A small network was shown many inputs. Here are its activations along a few directions, one row for each input.
In each table, some parts of the input vary, and every possible input appears once, in random order.
A made-up example of a description, with smaller parts first: values(3) and (point or line(9) or (ring(5) and line(6))).
Shared parts are said once, and a part with two or three values counts as separate values.

Other details of the inputs vary at random and push rows far along two fixed directions, the same in every table; ignore that.

Table:
R1: [-35.2 -22.6   8.7  22.9 -29.9 -46.8  24.8 -25.8 -51.5  16.9  -9.2]
R2: [ 60.6  -3.4 -24.0 -18.1  30.0  46.2 -15.8  25.7  51.2   1.2 -14.4]
R3: [ 60.2   7.9 -17.1 -31.5   7.5  30.7 -43.1  33.8  33.2 -28.3  -2.8]
R4: [-11.4  63.5   0.7 -12.6  46.3  47.1  17.0   3.5  45.6   9.9  37.1]
R5: [-61.3   3.3  16.8  10.4 -30.8 -39.2  18.4 -21.8 -40.4   9.8   9.3]
R6: [-57.8  -9.5   9.0  22.6  -8.3 -23.2  46.3 -29.6 -21.2  37.5  -1.5]
R7: [ 68.2 -94.7 -18.0  32.5 -38.3 -36.1   8.3  10.6 -16.0  10.4 -57.3]
R8: [ 59.1 -57.2 -14.0   9.3 -25.4 -14.8 -33.6  29.6  -6.1 -23.5 -50.7]
R9: [-52.5   0.6  15.6  19.4  -9.4 -27.5  18.7 -33.5 -49.2  11.7   6.8]
R10: [-19.5  71.9  13.4 -26.2  13.6  30.8 -14.5  12.8  45.8 -17.4  67.8]
R11: [-26.9  66.8   9.4 -11.4  43.0  30.1  23.0 -13.6  15.3   6.0  41.7]
R12: [-63.2 -28.7  12.2  -2.5 -16.8 -32.8 -11.7 -25.1 -45.4  -2.8 -39.5]
R13: [-21.0   5.3   9.6  -4.2 -25.2 -19.4  -1.7   5.8   5.9  -4.2  17.7]
R14: [ 71.3   7.6 -21.1 -25.7  19.6  32.2 -31.7  26.7  28.3 -19.3  -0.9]
R15: [ 77.4   1.7 -17.8  -7.6  11.1  22.0 -24.3  33.7  28.2 -21.8  -1.5]
R16: [-48.7  84.8  12.6 -10.8  43.1  45.4  31.9 -14.8  39.0  20.2  71.9]
R17: [-75.2   0.9  20.6   5.6 -10.4 -30.1   0.6 -21.7 -35.4  -4.5 -12.7]
R18: [ 65.2 -97.7 -15.2  36.1 -27.8 -25.9  -2.9   6.5 -20.6   4.0 -61.1]
R19: [-55.6  -5.1   9.3   2.3  16.6 -11.4  22.5 -41.3 -45.4  20.3 -20.9]
R20: [ 66.3   4.7 -10.4 -10.5  -8.6  22.7 -32.3  38.3  38.7 -26.0  20.2]
Description of these inputs: line(4) and line(5).
The inputs of R3 and R20 match in every part but the line(4) part. If R2 is changed in the same way as R3 into R20, which row does it become?
> R16
Start at R17 and move only the line(5) part, one step at a time. The first step leads to R8. Which rows follow, in order?
> R15, R11, R4

Table:
R21: [20.1 30.2  9.1 -2.2 18.3 17.9 10.3  7.5 20.3 -9.5 30.3]
R22: [14.4 -6.7 -9.2 13.0 10.5 12.7 -6.2 -0.1 -3.5 -4.3 -9.8]
R23: [-40.6  10.8  13.1 -14.3 -10.5 -12.6 -10.5 -20.2 -23.5  -5.0  17.6]
R24: [11.5 29.2  4.8 -2.8 22.1 12.0  0.9  8.2 32.6 -4.7 24.8]
R25: [-30.7  14.0  12.8  12.4  13.7   6.9  13.9 -20.0 -29.1   6.6   4.8]
R26: [  3.0 -59.7  -6.8  24.0 -33.6 -30.5  -0.2   9.4 -18.8  10.0 -38.3]
R27: [-46.3  34.2  10.6  -5.2  -4.9   5.5  15.4  -3.5  13.0   9.8  24.0]
R28: [ 56.9  -6.1 -11.7 -11.1   0.2  21.0 -46.6  33.9  20.9 -34.0  -8.2]
R29: [-2.8  7.8  0.6 -4.9 12.1 24.7 -7.5  5.9 18.7 -4.2 -7.5]
R30: [-43.2 -15.0   9.5  22.1   5.9 -15.9   5.2 -25.2 -35.9  14.7 -23.6]
R31: [ 63.2 -64.6 -11.2  10.3 -21.6  -7.2  -8.9   6.3  -9.7  -0.2 -30.1]
R32: [-37.9 -34.3   2.9  18.1 -14.9 -28.1  16.6 -38.8 -45.3  17.0 -15.7]
R33: [ 4.6 27.8  2.6 -9.4 21.5 18.7  2.4 14.7 36.3 -8.0 26.0]
R34: [ 46.4 -78.1  -7.7  18.3 -25.7 -21.4 -10.8  19.9   7.1 -11.1 -62.7]
R35: [-41.5  17.6  19.9  -1.1  -4.7 -20.5  -3.4 -11.0 -19.3 -18.1  11.1]
R36: [ 50.0 -14.2 -15.7  -2.7  13.8  29.8 -24.5  30.9  31.8 -10.7 -12.5]
R37: [-34.2 -20.2  -3.0  13.9  -8.7 -33.7  23.9 -30.3 -51.9  16.7 -30.2]
R38: [-39.1  35.5   4.1 -21.4  11.4   5.3  18.6 -12.3   2.9  10.6   6.2]
R39: [  6.1  37.4   3.0 -15.9 -11.8   7.7 -21.4  21.6  20.2 -19.5  34.3]
R40: [-20.7  41.6   6.6 -12.0  16.4   5.8  26.1 -15.7 -16.4  10.8  22.0]
R41: [ 61.1 -16.0 -14.8  -9.9   3.3  17.1 -21.1  16.7  35.8  -0.4   3.7]
R42: [-32.5  34.6   3.5   8.0  -0.3   0.9  18.1 -10.0  -2.5   8.7  33.2]
R43: [  5.1  20.4  -4.4 -21.5  14.4  26.3  -4.2   4.6  31.6   3.5  31.5]
R44: [ 59.5 -73.7 -15.6  29.9 -19.7 -24.4  -8.1  13.7  -6.6 -12.6 -50.0]
R45: [-35.6  34.0   9.2   5.1   2.1  -3.2  12.7  -7.5   3.5  15.2  29.7]
R46: [18.0 36.4  3.1 -2.5  2.3 20.8  8.4 14.2 20.4  0.2 40.0]
R47: [ 64.3   0.5 -18.1 -28.4  -6.0   5.7 -34.3  33.7  18.3 -26.0  -7.1]
R48: [  9.1  35.4  -9.9 -26.4  21.5  20.9   3.5  13.0  26.0   3.2  17.9]
R49: [-37.2 -21.1   2.8  10.8  -6.2 -37.8  18.3 -27.7 -45.9  23.3 -33.7]
R50: [-50.9 -37.5   9.9   5.8 -20.7 -24.1  13.4 -32.0 -31.1  17.9 -27.3]
What is each input in this table made of?
> values(5) and (point or line(5))
The inputs of R41 and R49 match in every part but the values(5) part. If R23 is changed in the same way as R41 into R49, which row does it become?
> R47
Which other rows agree with R35 in the values(5) part? List them by row number.
> R21, R24, R33, R34, R44
Change only the values(5) part in R21. List by row number the other rows that result.
> R25, R31, R40, R46
Change only the values(5) part in R27. List by row number the other rows that result.
> R29, R34, R38, R50
